[142 130 109 132 102]  X
[152 151 133 187 187]  M
[102 129 129 176 129]  K
[133 177 133 163 122]  Q
count M: [151]	1
count K: [129]	3
count Q: [177]	1
shift +1: [129 176]	[130 177]
shift +1: [151 133 187]	[152 134 188]

[ 98 175 132 163 136 148] = G
[147 129 134 119  67  97] = U
[139 146 133 129  83 112] = F
[159  85 116  95 151 122] = Z
[119  68 117 129 156 148] = B
shift -1: [159  85 116]	[158  84 115]
shift +1: [85]	[86]
start: [119  67]	U, 4

[148 102  80 142 113  94 116 113 108 125 103 109 120 155 111  86 143 102
 158 183 157  84 111 118 124] : E
[146 109 112 108  98 101 120 117 101 121 126 132 110 156 105  83 153 113
 165 188 166 117 101  75 117] : Y
[ 67 149 147 143 129 152 142 121 132  96 167 143 113 122 117 142 101 153
 175 113  89 132 104 115 127] : D
[177 119 127 129 122 142  96 132 155 153  89 124 126 129 140 109 141  79
  70 137 159 172 160 108 135] : J
[118 158 166 136 118 166  93 158 171 154  90 114 149 106 168 145 113 104
  86  87 100 188 153 138 126] : S
[113 121 159  85 136 157 149 123 156 118 154 143 124 103 118 135 124 166
 116 104 126 171 131 124 134] : R
[146 109 112 108  98 101 120 117 101 121 126 132 110 156 105  83 153 113
 165 188 166 117 136  75 117] : A
shift -1: [142  96 132 155]	[141  95 131 154]
start: [ 93 158 171 154  90 114 149 106 168 145 113 104]	S, 7
q: [146 109 112 108  98 101 120 117 101 121 126 132 110 156 105  83 153 113
 165 188 166 117 136  75 117]	A

[140 119 101  82 158 158 118 105  83 124 166 131 135  97 132 152 128 155
 151  89 127 169 156  98 147 151 120 115 148 115 104 140 158 100 127] = P
[179  79 133 104 167 166 104  59 116 141 168  97 145 134 163 156 174 165
 163 120 130 135  94 133 142  88  82 151 103 142 130 113 167  79 148] = V
[ 97 151 107 109 154 164 133 155  94 111 168 105 125 109 104 157  99 154
 154 102 169 149 107  92 160 119 157  93 126 115 104 115 164 149 136] = H
[110 118 148 165 112 124 111 108 183 103 120 182 130 179 115 121 111 126
 132 190 125 151 166 152 131 176 104 134 155 103 153 159 113  82 142] = N
start: [168  97]	V, 11
count V: [79]	2
start: [151  89 127 169 156  98 147 151 120 115 148 115]	P, 19
where: [88]	V, 26
shift +1: [124 111 108]	[125 112 109]
shift -1: [105 125]	[104 124]

[146 117 122 132 120 129 136 137] : buda
[174 169 179 170 114 118 116 150] : Vup
[142  93 133 114 142 147 106 116] : zivu
[131 163  97 162 110 162  77  77] : sog
[ 98 104 127 133 129 135 136 160] : mono
[120 106 116  99 112 160  91 136] : lor
[141 101  99 154  94 105 173 114] : zevad
[ 84 167 112  91 152  96 121 154] : disav
[ 72  97 162 110 131  87 156  93] : Tana
[156 141 144 135 105 105 128 142] : noka
[153 115 115 150 118  88 127 112] : kal
[ 86 182  81 109 151  94 102 175] : redal
count sog: [162]	2
start: [106 116  99 112 160]	lor, 2
start: [131 163  97 162 110 162]	sog, 1
count buda: [146]	1
start: [110 162]	sog, 5
shift -1: [142]	[141]
shift +1: [141]	[142]

[156 142 137 144 135  95 150 150 130 108 163 134 117 137 106 138 145 131
 119 120 103 162 161 117 144 133 165 151 116 127 158 130 127 136 138 139
 136 149 131 146 141 136 109 133 109 122 136 157 154 106] -> zazi
[170 154 137 145 148  78 151 164 121 119 160 131 119 142  91 138 162 124
 119 111 105 175 166 133 143 146 185 150 112 120 157 118 125 140 136 137
 137 125 122 129 142 126 113 138 112 130 137 150 166 104] -> vira
[170 154 137 145 148  78 151 164 121 119 160 131 119 142  91 138 162 124
 119 111 105 175 166 133 143 146 185 150 112 120 157 118 125 140 136 137
 137 125 128 148 139 137 111 131 116 124 136 147 157 108] -> samob
[152 146 146 156 133 118 148 134 128 106 164 127 134 160 114 139 133 121
 124 126 112 162 141 119 146 130 183 125 109 122 165 128 127 153 133 127
 138 155 146 153 133 136  78 132 105 125 145 155 155 105] -> dos
[153 140 142 145 135 100 151 144 127 109 162 133 119 135 111 141 137 128
 125 123 108 161 165 115 142 131 158 149 131 121 154 134 128 141 137 137
 138 149 130 146 132 134 111 130 115 119 135 158 155 106] -> Lober
[151 142 141 145 136  94 141 151 128 105 153 126 118 127 107 144 138 125
 122 118 103 162 168 128 135 145 162 149 116 123 144 144 118 144 136 131
 137 144 127 154 139 146 118 120 126 128 132 143 155 114] -> kab
[154 144 137 144 135  94 144 144 141 103 158 129 120 145 112 140 134 126
 119 119 103 144 151 113 156 138 176 144 117 133 158 132 126 145 137 139
 138 157 142 155 139 141 103 134 115 123 154 154 154 108] -> tetud
[147 130 118 155 140  90 154 149 138 101 161 114 117 139 114 142 133 131
  86 119  99 162 152 114 144 129 165 162 111 127 175 139 132 127 133 138
 151 148 132 143 156 137  91 140 121 124 125 154 153 106] -> gena
[152 140 138 146 128 105 149 140 129 107 161 129 118 137 111 142 134 132
 119 126 103 161 161 117 142 127 161 151 117 122 162 129 130 141 130 138
 137 150 135 147 140 143 108 127 116 119 131 156 151 104] -> tegi
[154 135 136 146 132  92 173 156 142 108 174 129 100 117 103 126 156 153
 116 120 100 172 172 102 143 120 155 166 120 132 159 135 125 107 147 150
 136 149 131 128 154 134 113 138 104 111 131 170 155 105] -> mubof
[154 149 138 147 138  92 132 150 124 108 147 123 125 149 122 149 132 113
 120 115 102 148 159 121 142 148 171 146 128 120 138 132 130 149 131 135
 141 146 129 153 107 136 107 128 136 128 136 155 154 107] -> Sumip
[153 142 134 146 136  96 149 148 127 105 162 128 117 136 110 141 138 132
 115 119 100 162 160 119 142 134 164 152 116 122 161 133 132 138 132 136
 130 147 129 146 141 137 111 147 136 108 124 116 131 157] -> voso
start: [111 131 116 124 136 147 157 108]	samob, 43
q: [154 144 137 144 135  94 144 144 141 103 158 129 120 145 112 140 134 126
 119 119 103 144 151 113 156 138 176 144 117 133 158 132 126 145 137 139
 138 157 142 155 139 141 103 134 115 123 154 154 154 108]	tetud
q: [152 140 138 146 128 105 149 140 129 107 161 129 118 137 111 142 134 132
 119 126 103 161 161 117 142 127 161 151 117 122 162 129 130 141 130 138
 137 150 135 147 140 143 108 127 116 119 131 156 151 104]	tegi
shift +1: [162]	[163]

[120 115 118 114 115 115 108 119] = Rora
[ 87  94  99  99 114  84  99  99] = Nute
[100 115 109  97 150 105 130  99] = faro
[125 130 124 123 138 128 138 124] = vubis
[115 100 160 132 128 143 135 134] = zupe
[ 94  87  99 120 114  84  66  95] = bal
count Nute: [99]	4
where: [132]	zupe, 4
start: [ 94  87  99 120 114  84  66]	bal, 1
start: [87 94 99]	Nute, 1
shift +1: [118 114]	[119 115]
shift -1: [128]	[127]

